Each row below holds a small network's activations on one record, seen along a few directions.
Each row is followed by the record's values for the fields L, P, D, N, S.
A field that a record lacks is left out.
Other fields move the rows too, some of them a lot.
Strong random noise was added to every row along 18 fixed directions; ignore it. To show where, here is one row again and again, with new noise each time:
347, -131, -80, -380, 91, 523, -249, 113, -38, 19, 295, 37, -123, -34, -101, 173, -417, 80, -295, -131, -37, 43, 77, 132, -18, -247, -714, 501, -178, -315, 128, 32
506, 8, -52, 115, -143, -115, 191, 264, -221, 235, -116, -395, -551, -18, 366, -594, -78, -387, 236, 157, -339, 84, -91, -663, -358, 272, 169, -443, 137, 510, -5, 55
204, -201, 408, -181, -38, -606, -98, -17, -423, 17, -390, -259, 285, 7, 312, -221, -157, 141, -295, -163, 307, 198, 129, 134, 241, -33, -166, -176, -249, -218, -39, -56
-79, -259, 294, 78, 268, -255, -48, 127, -255, 26, -511, -29, 100, 84, 267, 64, -108, 65, -159, -277, 295, -330, 38, 340, 227, 273, 26, -239, -112, 257, 39, -69
-69, -191, -426, 11, 218, 155, -260, 14, 316, -41, -115, -230, 139, -29, 253, 49, 156, 111, 66, 136, -149, 154, 93, 125, 135, 83, 223, -232, 36, 440, 63, 290
86, -187, 209, -102, -29, -63, 87, 59, 142, 193, -76, -112, 84, 214, 469, -46, 200, 298, -221, -258, -6, 410, -190, 64, -67, 26, -233, -282, 80, 75, 141, -52
-263, -13, 587, 196, 98, -578, 173, -130, -129, -379, 268, 140, -150, 289, -338, 200, 378, 94, 329, -42, 44, -180, 263, 417, 257, 174, -630, 181, -356, 227, 147, 232
-105, 64, -349, -20, -205, -68, 230, -27, -60, -214, -2, 146, -176, 15, -90, -25, -78, 312, 157, 349, 27, 178, -42, 99, -130, 153, 112, 97, 127, -88, 37, 190
7, -29, 33, 171, 413, -407, -244, 153, -291, 277, 320, -329, -191, 37, -267, -215, 302, 126, -57, -173, 118, -195, -227, -96, 238, 9, 203, -386, -60, 86, -118, 114
-62, 131, -81, -251, 101, 43, 45, 183, -213, 304, -334, 100, 113, -150, -19, 55, -330, 335, -252, 143, -37, -67, -24, -138, 115, 207, 270, -265, 120, 184, -151, -202
-193, 30, -233, 387, -277, -214, 224, -408, -47, -327, -65, 155, -171, 7, -161, -42, 229, -219, 384, 206, 216, -156, -96, 127, -176, 70, 383, 18, 44, -204, 50, 295
148, -20, 26, 241, 136, -120, 124, -16, -132, 97, -198, 32, -137, 130, -101, -257, -203, 158, -74, -216, 87, -46, -239, -42, 0, -3, 167, -216, 242, -26, -94, -139
5, -56, 390, 14, -18, -193, 400, -223, 41, -230, -118, 163, -249, 101, 142, -110, -191, -37, 158, 369, 416, 67, 2, 154, -130, -34, 139, 256, 31, 83, 446, 64
135, -75, 78, 192, 55, -84, 58, 156, -4, -121, 262, 16, -337, 179, -191, -111, -94, -209, 71, -229, -4, -245, 33, -123, -120, 7, -202, 66, 32, -185, 13, 56
12, 50, 207, 272, 68, -249, 26, 116, -234, -74, 20, 164, 27, -113, -128, -258, -306, 44, -50, -127, 157, 100, -276, -44, 267, -280, 274, 299, -150, -35, -8, -254
-187, 59, -107, 100, 221, 13, -78, -81, 20, 170, 123, 213, 251, -200, -395, 120, 35, 72, -76, -38, 119, -144, -145, -253, 276, -386, 512, -295, 106, -184, -113, -16
-86, -18, -85, 33, -4, -195, 370, 27, 56, 146, 197, 199, -374, 177, -361, 16, 53, 157, 290, 71, 106, -25, 5, -203, -326, 70, -20, -325, 529, 0, -239, -129
244, 146, 461, 1, -25, -282, 35, 59, -273, 162, -106, -54, -320, 33, -314, -197, -98, -566, -151, 85, 212, -411, 139, -35, -75, 84, -92, 19, -360, -148, 116, 113
-292, 182, 306, 278, -1, -259, 206, -389, 20, -93, -391, 40, 242, 228, 212, 49, 164, 331, -148, 37, -114, 300, -274, 371, 185, 195, -27, -3, -148, 269, 101, 49
-136, 177, -143, -47, -86, 131, 89, -551, -118, -137, 29, -28, 136, -185, -29, 317, 44, -194, 258, 304, -415, -329, 266, -544, -8, 112, 56, -315, 69, 32, -108, 289

-41, -257, -201, -9, -303, -19, -241, 365, -259, 242, 54, 141, 66, -109, 36, -10, 226, 185, -5, -711, 220, 143, -293, 377, -44, -2, -230, 131, 8, -201, -414, -547
L is l5, D is d1
-7, 190, -141, -69, -376, -190, -5, 380, 6, 72, 172, 32, -3, 45, -187, -140, 263, 255, -28, -210, -308, 116, 28, -45, -14, 327, -92, -86, -87, -102, -149, -88
L is l1, P is p4, D is d1
206, -402, -210, -257, -121, -133, -220, 646, 285, 37, -39, -285, -33, 187, 159, -91, -5, -248, -10, -285, -68, 233, 506, 29, -218, 44, -570, -197, 102, -75, -334, -76
L is l5, P is p3, D is d1
153, 0, -214, 186, 305, -3, -58, 406, -389, -15, -70, -102, -191, -131, -176, -248, -180, 232, 158, 144, -274, 126, -164, -55, 339, -94, -58, -122, -60, 529, -89, 167
L is l5, D is d1
-241, 63, 3, 188, 153, 554, 157, -317, 268, 163, -340, 147, -14, 50, 279, 377, 8, -302, -215, 9, 39, -268, -372, 143, -235, 55, 147, -31, 99, 113, 246, 87
L is l2, D is d1
29, 162, 259, 185, 23, 238, 122, 113, 448, 157, -149, 460, 171, 96, -299, -81, 103, 198, -172, -421, -27, -35, -214, 185, 215, -148, 204, -67, 80, 84, 237, -243
L is l2, D is d1
113, -227, -113, -32, 212, 264, -4, -114, 34, 139, 39, 170, -171, 97, -156, 118, 101, 353, -14, -236, 311, -37, -260, 382, -47, -144, -135, -74, 242, -93, 124, -11
L is l3, D is d2, N is n2, S is s3
-25, -111, -246, 81, 192, -113, -81, 174, 320, -10, -375, -181, 34, 89, 16, -90, -298, -125, 84, 185, -17, 145, 249, 108, -65, 96, 139, -99, 245, 385, -269, -86
L is l3, P is p4, D is d1
285, 131, -18, 343, -191, 385, 168, -350, -139, -148, -432, 199, -105, 11, 14, -52, 32, -123, 147, 75, -423, 115, -175, 253, 30, 18, -388, 54, -291, 426, 178, 324
L is l6, D is d2, N is n1, S is s3
99, 35, 155, -257, 25, 468, 157, -146, -382, 15, -438, 135, 122, -197, 300, 358, -463, 4, -133, 119, -258, -248, 116, -122, 49, 116, -390, -12, -89, 244, 96, -19
L is l2, P is p5, D is d1
-80, 25, -175, 270, 58, 42, 82, -50, -26, -291, -126, 140, -279, 151, -237, 98, -234, -202, 203, 29, -76, -393, 155, 242, -131, 285, -186, 252, 41, 118, -112, 104
L is l2, D is d2, N is n2, S is s2
-195, 337, 115, 163, 147, 217, 400, -2, 346, -430, -106, 13, -87, 409, 78, 229, -456, -106, -191, 160, -620, -425, 281, -365, -138, 462, -234, 24, 165, -92, 169, 343
L is l2, P is p5, D is d1
42, 228, 58, -158, -155, -37, 136, 138, -295, 213, -54, 147, -48, -67, -202, -135, 89, 309, -237, -18, 130, -204, -255, -29, 41, 175, 385, -233, -40, -313, 183, -3
L is l3, P is p4, D is d1
431, 146, -266, -45, -192, 120, -387, 135, -91, 216, -142, -142, 7, -113, -434, -336, 138, -36, -88, -280, -279, -12, 70, 138, 141, 35, -145, -104, -199, -78, -206, 17
L is l3, D is d1
324, 16, -34, -146, -176, 62, 144, 74, 29, -36, 352, 76, -195, -86, 53, -272, 43, 360, 383, 41, -273, 297, 33, -280, -3, 13, -49, 55, 199, 400, 136, -156
L is l2, D is d2, N is n1, S is s1
-93, -317, 109, 93, -52, -78, 121, 60, -120, 257, 63, 65, -82, 41, 253, 228, 516, 101, 316, -351, 77, 216, -251, 164, -121, -43, -516, -234, 91, 403, -171, -186
L is l2, P is p6, D is d2, N is n1, S is s3
-241, -41, -415, 280, 29, 105, -148, 195, 178, -102, 60, -88, -64, 227, 109, 173, -49, -153, -173, -278, -246, -51, -124, 156, -223, 237, -215, 182, 42, -143, -307, 29
L is l2, D is d2, N is n2, S is s2
-168, 169, 174, 98, -105, 190, 227, -321, 330, -61, 122, 245, 122, 121, 55, 28, 420, 437, 69, -224, -122, 40, -295, 69, 107, 83, 211, -47, 116, 89, 380, -79
L is l1, P is p3, D is d1
-518, 492, 217, 74, 76, -256, 125, 411, -16, -103, 321, 387, 204, 86, -538, 107, 187, 536, -271, 82, -330, -40, -86, 5, 505, 130, 180, 67, -303, -51, 47, 68
L is l5, D is d2, N is n1, S is s3
133, 56, 250, -277, -115, -172, 102, 122, -169, 53, 76, -192, -285, 247, 65, -14, -154, -78, -325, -119, 151, -209, 103, 9, -363, 298, -499, 112, -10, -569, 22, -27
L is l2, P is p1, D is d1
-264, 102, -6, -260, 137, -197, -182, 24, 135, 380, -10, -120, 391, -65, -234, 190, 359, 65, -180, 297, -79, 203, 201, -97, 196, -130, 92, -520, -27, 100, -260, 138
L is l5, D is d2, N is n2, S is s2
193, -143, 137, 31, 219, -52, -107, -184, -167, 168, -402, -199, -1, 43, 65, -65, -142, -126, -134, -64, 236, -111, -3, 127, -7, -36, -59, -191, 51, 6, -95, -68
L is l3, P is p2, D is d2, N is n2, S is s3
394, 183, -116, 259, -157, -7, 108, -10, 188, 114, -312, -192, -505, 233, -114, -513, -30, -217, -59, 272, -13, 481, -311, 424, -336, 60, -190, 262, -109, 219, 164, 214
L is l1, D is d1
-71, 205, 125, -314, 37, -144, -88, 192, 194, 34, -25, 16, -2, 273, -295, 125, 117, 356, -318, 86, -75, 23, 296, 524, 127, 374, -433, 99, -243, 12, 55, 156
L is l5, D is d2, N is n1, S is s3
-204, -16, -130, 217, -155, 58, 27, -113, 121, -88, 292, 142, -8, 12, -38, 176, 148, -165, 115, -350, 66, -171, -208, -80, -158, -96, 49, 96, 167, -385, -148, -129
L is l5, D is d1
-114, -1, -162, 152, 14, -26, 178, 75, -146, 119, 335, 94, -266, -74, 82, 22, 175, 222, 179, -121, 98, -15, -517, -162, -117, 34, 236, -105, 190, 88, 51, -66
L is l1, D is d1
-265, -7, 290, 321, 229, -90, 262, -254, 0, -316, -157, 221, 49, 86, 24, 181, -190, -97, 117, 102, 147, -198, -15, 34, 102, -124, 68, 145, 48, 83, 115, 18
L is l2, P is p1, D is d2, N is n1, S is s3
54, 291, 151, 20, 78, 2, 31, -505, -61, 139, -13, -319, -129, 93, -55, -151, 266, 60, 79, 295, -311, 110, -95, -25, -19, 173, -123, -114, 2, 340, 41, 152
L is l5, D is d1
-173, 189, 146, 88, 90, -225, 101, -262, 159, -190, 201, -121, 24, -7, 50, -104, -276, -37, 136, 320, -119, 335, 35, -250, 7, -136, 113, 353, 109, 155, -106, -198
L is l6, D is d1
-114, 104, -248, -223, -84, 324, -122, -429, -218, 295, -19, -198, -60, -208, 228, 318, -43, -180, -126, 232, 51, 29, -311, 25, -334, 53, -119, 197, -8, -99, -162, -55
L is l3, D is d1
544, 28, -69, 44, 290, 78, 6, 464, -206, 429, -155, -22, -261, 136, -575, -378, -296, 114, -420, -77, -24, 179, -262, -161, 47, -448, -241, -455, 141, -293, -121, 185
L is l3, D is d2, N is n2, S is s3
-202, -378, 439, -168, 113, -140, 159, 469, 394, 46, -600, 192, 348, -4, 399, 231, 92, -301, -213, 155, 472, 171, 256, 263, 143, -289, 147, -378, -155, 166, 408, 193
L is l3, D is d1
-28, 31, 93, 36, 67, -15, 86, 403, 215, 113, -133, 346, 121, 6, -339, -194, 28, 302, -88, -71, 219, 231, -125, 230, 236, -289, 290, -56, 79, 30, 106, -197
L is l5, P is p1, D is d1
-55, -258, 230, -103, 108, -245, -111, 152, -90, -95, -60, -78, 122, 94, 181, 82, 7, 69, -67, -290, 240, -265, 245, 118, 124, 166, -65, -106, 43, -123, -27, -91
L is l3, D is d2, N is n1, S is s1
-49, 118, 202, 157, -167, -234, 16, -459, 177, -300, -508, -93, 329, 79, 242, -192, 107, 63, 71, -45, -85, -80, 205, 256, 192, 387, 364, -19, -99, 222, 190, -19
L is l1, P is p4, D is d1
-45, -111, -208, 69, 238, 193, -212, -272, 212, -86, 321, -22, 150, -39, -206, 87, 155, 185, 31, -161, 222, -22, -178, 107, 218, -451, 160, 37, 130, -311, 91, 117
L is l5, P is p3, D is d1
363, 248, 47, -184, -185, 34, 19, -98, -260, 14, 169, -226, -176, -23, -57, -224, -218, -11, -125, 87, -312, 93, 20, -345, -99, 29, -362, 76, -89, -283, -18, 108
L is l6, D is d1
70, 1, -218, 27, 56, -90, 56, 453, -275, -274, -91, 23, -160, 4, -214, 76, -538, -67, -10, 94, -263, -91, 252, -92, 43, 41, -542, 127, -79, -90, -242, 208
L is l2, D is d1
-295, 55, 6, 75, 220, 72, 228, -632, 322, 239, -70, -19, 81, 139, -9, 353, 284, -17, 144, 337, -99, 176, -69, -113, -246, -110, -20, -466, 418, 301, -164, 109
L is l4, D is d2, N is n2, S is s2

Which values does each new row have?
152, -5, -6, -218, -223, 597, 215, 344, 112, 45, -188, 408, -101, -97, 331, 124, -316, -31, -183, 22, -73, -10, -96, 8, -183, 97, -12, 267, -36, 117, 395, -104
L is l2, D is d2, N is n1, S is s1
302, 106, 121, -80, 34, 45, 39, 33, 214, 60, 191, -3, -314, -14, -319, -372, 184, -147, 16, 178, 247, -242, 47, -59, -26, -78, 452, -146, -38, -166, 516, 308
L is l6, D is d1
-290, 266, -200, 114, -116, 44, 118, 231, -287, 175, -37, 90, -103, -134, -6, 238, 221, -122, -30, 189, -362, -160, -216, -207, -46, 303, 33, -222, -211, 235, -141, 214
L is l2, D is d2, N is n1, S is s3
32, 213, 175, -42, -193, -98, 56, -167, 180, -64, -40, 15, 47, 151, -181, -96, 45, -25, -19, 102, -206, 227, 208, 97, -35, 50, -275, 176, -69, -46, -84, -29
L is l5, D is d2, N is n1, S is s3
45, 383, -120, 199, -40, 192, -114, -582, -374, -200, -8, -31, -91, -121, -410, -31, -260, -305, 50, 200, -283, -415, -3, -69, 37, 71, 4, 400, -192, -190, -169, 113
L is l5, D is d2, N is n2, S is s2
-24, -106, -54, 149, 129, 103, -99, -26, 206, -269, 28, 281, -12, 15, -366, 107, -108, -72, 247, -133, 93, -251, 302, 297, 170, -62, -78, 237, 0, 111, -29, -19
L is l6, D is d2, N is n1, S is s3
-485, -100, 98, -139, 238, -63, 131, 226, -276, -69, 476, 275, -128, -208, -202, 406, 194, 344, 172, 455, 443, 112, -250, 286, 226, -319, -8, 346, -207, 92, 299, 173
L is l3, P is p4, D is d1
-183, -58, -193, 47, 237, -245, -1, -102, -331, -60, 83, -252, -32, 12, 53, 162, 89, 288, -11, 133, 83, 19, -231, 36, 85, 27, -97, -205, -14, -24, -88, 336
L is l1, P is p3, D is d1
366, -79, -26, -234, -185, 345, -188, -234, -170, 61, 322, 58, -300, -106, -251, -253, 378, 320, 331, -276, 232, -207, -84, 411, 30, 92, -117, 303, -25, 17, 281, -174
L is l5, P is p3, D is d1
68, 274, 107, -78, -161, -302, -111, -26, 281, -116, 248, -576, 171, 305, 244, -366, 411, 208, -246, -77, -464, 188, 118, -307, 36, 320, 6, -299, -35, -339, 118, 292
L is l5, P is p1, D is d1
-19, -45, 248, 294, -124, 210, 397, -182, -38, -233, -162, 596, 31, 36, -232, 202, -122, -158, 62, -134, 188, -171, -157, 28, 5, -419, -56, 65, 89, -391, 205, 72
L is l3, D is d2, N is n1, S is s1
-174, 70, 421, -168, -114, -326, 277, 298, 49, -113, 334, 316, -104, 126, -102, -8, -197, 190, -47, -22, 268, 109, 64, 38, -92, -9, -114, 484, 17, -241, 73, -414
L is l2, P is p1, D is d2, N is n2, S is s2
-158, -209, -321, -100, 125, -199, -382, -281, -68, 115, 49, -205, 179, -185, -133, 160, 413, 66, 131, 109, 369, 17, 118, 334, 133, -98, 138, -221, -57, -30, -220, 209
L is l6, D is d2, N is n1, S is s3
151, 88, 431, -264, -4, -46, 146, 213, 444, 16, 64, 342, -12, 41, -419, -55, -282, -9, 137, 62, -44, 97, 524, -75, 62, -138, -212, 232, 122, 227, 6, -403
L is l3, D is d2, N is n2, S is s3
-48, 96, 109, -172, 122, 299, 65, 48, 361, -65, 309, -14, -164, 87, 227, 167, 16, 6, -173, 206, -113, -77, -32, -84, -86, 138, -6, 220, -117, 56, 530, 268
L is l1, D is d2, N is n2, S is s3
189, 54, 252, -384, -185, 341, 35, 25, 437, 398, -116, 191, 169, -187, -17, 150, 69, -344, -144, 201, 17, 305, 175, -83, -114, -354, -120, -29, -149, 160, 242, -95
L is l1, P is p4, D is d1
-6, -56, -216, -132, 25, -48, -23, 507, -39, 105, 36, -57, -150, 136, -26, -51, 31, 271, -180, -18, 81, 84, -38, 129, -76, 152, -99, -131, 77, -158, -80, 78
L is l5, P is p1, D is d2, N is n1, S is s3
176, 92, -174, 246, 103, -63, -55, 295, 127, -70, 11, -36, -159, -113, -100, -202, 29, -363, 131, 387, -242, 243, -7, -73, 141, -160, 192, 35, -353, 545, 197, 419
L is l2, D is d2, N is n1, S is s1
-295, -142, 24, -226, 28, -330, 44, -243, -434, -42, -242, 32, 285, -141, 121, 349, -128, 158, -195, 204, 478, -55, 57, 130, 81, -112, -9, -123, -29, -449, -138, 104
L is l2, D is d2, N is n1, S is s3
